These are the activations of a small network on made-up records, seen along a few directions, one row for each record.
After each row come some of the record's fields: L, N, Y, H, D, K.
A field that a record lacks is left out.
The largest differences between rows may come from other fields.
(in the rows, 500 means zero)
Strong random noise was added to every row along 6 fixed directions; ignore it. To show where, here is one row again and again, with new noise each time:
[545 568 598 563 454 563 507 521 530 566 630 503 371 399 515 553 307 722
 491]
[414 420 440 387 486 442 440 550 578 455 581 665 621 486 553 535 350 686
 561]
[490 527 519 400 325 390 399 510 418 492 457 673 329 464 572 577 557 683
 697]
[311 454 390 468 437 331 562 379 490 353 585 569 530 571 321 491 521 627
 574]
[526 533 531 530 496 567 505 578 506 542 414 466 510 446 563 477 355 552
 510]
[427 492 421 405 321 291 433 467 331 418 255 617 346 559 494 493 727 484
 752]
[499 524 529 550 453 483 513 494 488 536 554 498 356 462 467 508 374 636
 512]
[588 370 457 601 540 362 416 518 543 446 510 577 348 448 456 561 559 426
 651]

[372 467 436 415 351 298 470 397 377 384 461 648 287 599 362 517 645 493
 611]
(L l3; N n3; H h3; D d1; K k1)
[639 477 532 658 667 551 534 572 712 603 632 385 541 404 490 394 454 353
 401]
(L l2; N n1; H h3)
[434 557 422 406 434 509 491 534 507 527 397 560 624 540 595 383 638 337
 532]
(L l3; N n4; H h3)
[626 392 548 620 592 533 460 535 439 500 366 357 506 468 530 529 484 251
 413]
(L l2; N n4; Y y2; H h5; D d1; K k1)
[508 511 552 566 526 570 476 453 510 451 484 494 584 445 496 591 608 400
 503]
(L l2; N n4; Y y2; H h7)
[332 451 405 383 524 522 577 486 453 431 391 492 718 630 455 394 376 495
 456]
(L l3; N n3; H h2)
[628 642 684 519 430 532 465 482 399 549 487 499 424 448 568 560 589 621
 548]
(L l3; N n1; H h6)
[385 525 454 598 532 408 678 429 555 635 777 358 488 582 318 340 239 668
 251]
(L l2; N n1; Y y1; H h1; D d1; K k1)
[412 531 303 440 491 459 517 513 445 613 306 519 338 651 516 416 276 535
 532]
(L l3; N n1; H h6; D d1; K k1)
[566 793 728 483 297 660 598 474 497 521 652 518 519 367 556 629 610 797
 558]
(L l3; N n1; H h5; D d1; K k1)
[498 346 435 542 526 352 477 386 458 416 543 540 338 564 331 518 529 465
 493]
(L l1; H h2)
[589 461 494 646 620 558 549 480 743 411 806 503 636 366 395 557 564 473
 469]
(L l1; H h4)
[563 470 562 457 554 650 413 678 457 578 346 434 670 445 724 480 255 483
 420]
(L l2; N n3; H h4; D d2; K k1)
[487 502 571 427 531 528 513 534 460 444 441 471 802 467 511 516 504 588
 508]
(L l2; N n3; H h5)
[441 399 345 524 579 477 536 500 584 501 497 465 436 580 424 502 246 527
 463]
(L l2; N n1; Y y1; H h2; D d1; K k2)
[401 573 527 449 391 532 468 391 494 461 598 630 412 461 518 693 521 622
 539]
(L l2; N n4; Y y2; H h7; D d1; K k1)
[484 606 567 450 507 695 478 631 549 575 407 487 778 426 679 468 421 506
 432]
(L l2; N n2; Y y1; H h1)
[405 410 486 351 472 372 397 441 480 403 605 667 644 507 481 586 563 639
 572]
(L l2; N n3; H h7)
[585 460 575 561 587 548 498 527 429 535 415 396 472 494 460 479 467 342
 402]
(L l3; N n3; H h5)
[500 392 463 521 546 438 453 469 488 485 542 509 397 519 438 477 506 414
 406]
(L l1; H h4)
[448 420 448 315 452 353 361 552 393 544 444 694 496 554 577 494 507 582
 575]
(L l3; N n3; H h7)
[526 395 325 640 641 474 531 540 558 560 438 354 414 561 393 433 344 245
 436]
(L l2; N n4; Y y2; H h2; D d2; K k1)
[544 451 476 575 583 527 471 541 509 511 364 391 520 514 516 448 540 318
 469]
(L l2; N n1; Y y1; H h4)
[341 564 430 556 502 522 676 348 457 330 432 359 692 589 285 392 567 469
 437]
(L l1; H h3)
[386 394 329 458 593 496 452 632 547 587 372 526 411 548 532 438 269 362
 444]
(L l2; N n3; H h4; D d1; K k1)
[362 416 454 466 524 567 545 439 514 458 504 485 614 551 457 520 284 503
 366]
(L l2; N n4; Y y2; H h2; D d1; K k1)
[591 624 607 422 389 615 403 639 516 613 497 567 514 409 744 540 323 812
 568]
(L l2; N n1; Y y1; H h3; D d1; K k1)
[535 289 289 543 680 447 472 489 641 373 519 540 471 544 416 559 355 386
 521]
(L l1; H h2; D d1; K k2)
[377 499 492 491 506 660 517 522 566 563 608 461 482 499 513 466 354 454
 325]
(L l2; N n4; Y y2; H h4)
[518 491 474 567 519 413 491 481 481 583 516 467 404 522 451 463 533 508
 502]
(L l2; N n1; Y y1; H h7)
[474 418 429 518 540 441 485 498 433 535 445 469 419 546 462 421 465 442
 411]
(L l1; H h4)
[615 540 512 554 634 623 485 600 576 529 468 468 646 407 619 522 389 439
 466]
(L l1; H h1; D d2; K k1)
[514 558 579 546 544 569 543 501 407 584 430 351 485 521 450 394 393 421
 324]
(L l3; N n3; H h1)
[652 476 659 503 514 591 353 573 585 560 701 623 487 339 649 683 401 692
 515]
(L l2; N n4; Y y2; H h2)
[604 512 588 585 562 568 508 548 520 594 617 469 401 462 529 538 413 570
 462]
(L l3; N n1; H h5)
[474 600 505 520 429 542 582 429 415 467 318 408 534 542 468 485 606 531
 606]
(L l2; N n1; Y y1; H h2)
[409 506 400 584 596 441 596 417 502 433 580 422 444 550 299 471 372 516
 384]
(L l1; H h1; D d2; K k1)
[716 266 529 603 620 332 348 532 659 483 792 654 353 385 520 705 480 603
 599]
(L l2; N n1; Y y1; H h2; D d1; K k2)
[468 454 286 495 592 492 513 556 556 569 353 507 345 618 508 433 320 369
 542]
(L l3; N n1; H h2; D d1; K k1)
[529 387 430 537 612 489 480 539 585 496 533 541 466 548 482 486 379 483
 520]
(L l3; N n1; H h2)

Which values does each new row have?
[453 482 465 397 545 535 463 629 539 646 423 482 532 528 647 342 356 480
 404]
(L l2; N n1; H h4)
[408 440 349 242 368 295 419 572 374 641 342 639 392 673 586 343 521 522
 542]
(L l3; N n1; H h5)
[753 543 743 602 630 729 465 587 576 433 501 453 780 277 644 666 560 493
 501]
(L l1; H h5)
[669 448 587 599 602 528 455 575 507 582 544 465 404 458 541 536 456 462
 475]
(L l3; N n1; H h5)
[523 533 621 583 529 546 569 416 485 448 727 485 494 434 379 611 518 630
 498]
(L l3; N n3; H h5)
[468 403 470 511 533 408 453 485 499 500 598 511 429 501 410 482 493 486
 462]
(L l2; N n3; H h4)
[452 530 400 472 558 576 562 607 601 546 456 448 723 545 542 351 419 457
 434]
(L l3; N n1; H h4)
[553 384 501 571 623 493 497 494 465 404 403 460 601 483 464 532 599 351
 509]
(L l1; H h5)
[707 607 649 683 581 605 514 562 503 503 335 321 628 389 541 507 664 350
 541]
(L l2; N n1; Y y1; H h1)
[603 542 552 584 477 573 527 499 393 511 300 424 384 469 533 500 579 437
 585]
(L l1; H h2)
[648 402 567 673 616 406 443 478 633 409 730 595 402 408 441 636 651 433
 568]
(L l3; N n1; H h1; D d1; K k1)
[639 529 559 605 539 599 513 527 468 468 351 443 552 422 524 546 535 487
 574]
(L l1; H h2)
[602 450 475 562 473 417 437 506 432 541 411 515 187 552 470 499 558 428
 605]
(L l3; N n1; H h2)
[456 432 444 484 517 491 511 445 502 383 477 553 576 524 437 538 509 543
 548]
(L l1; H h2)
[319 525 461 376 486 430 569 407 560 413 594 547 753 575 431 412 488 665
 488]
(L l2; N n1; H h3)
[511 445 554 475 472 426 464 426 403 485 558 535 382 505 466 534 515 596
 462]
(L l1; H h2)
[559 435 532 578 553 439 470 472 589 452 736 563 499 441 430 636 558 624
 574]
(L l2; N n1; Y y1; H h5)
[395 608 604 463 503 652 626 452 424 464 454 340 792 496 443 476 402 616
 369]
(L l2; N n3; H h5)
[641 668 625 699 603 811 652 548 561 388 297 267 789 416 515 514 589 338
 556]
(L l3; N n1; H h2)
[447 420 425 570 592 515 548 442 777 442 867 512 576 486 345 520 453 492
 383]
(L l2; N n1; Y y1; H h4)
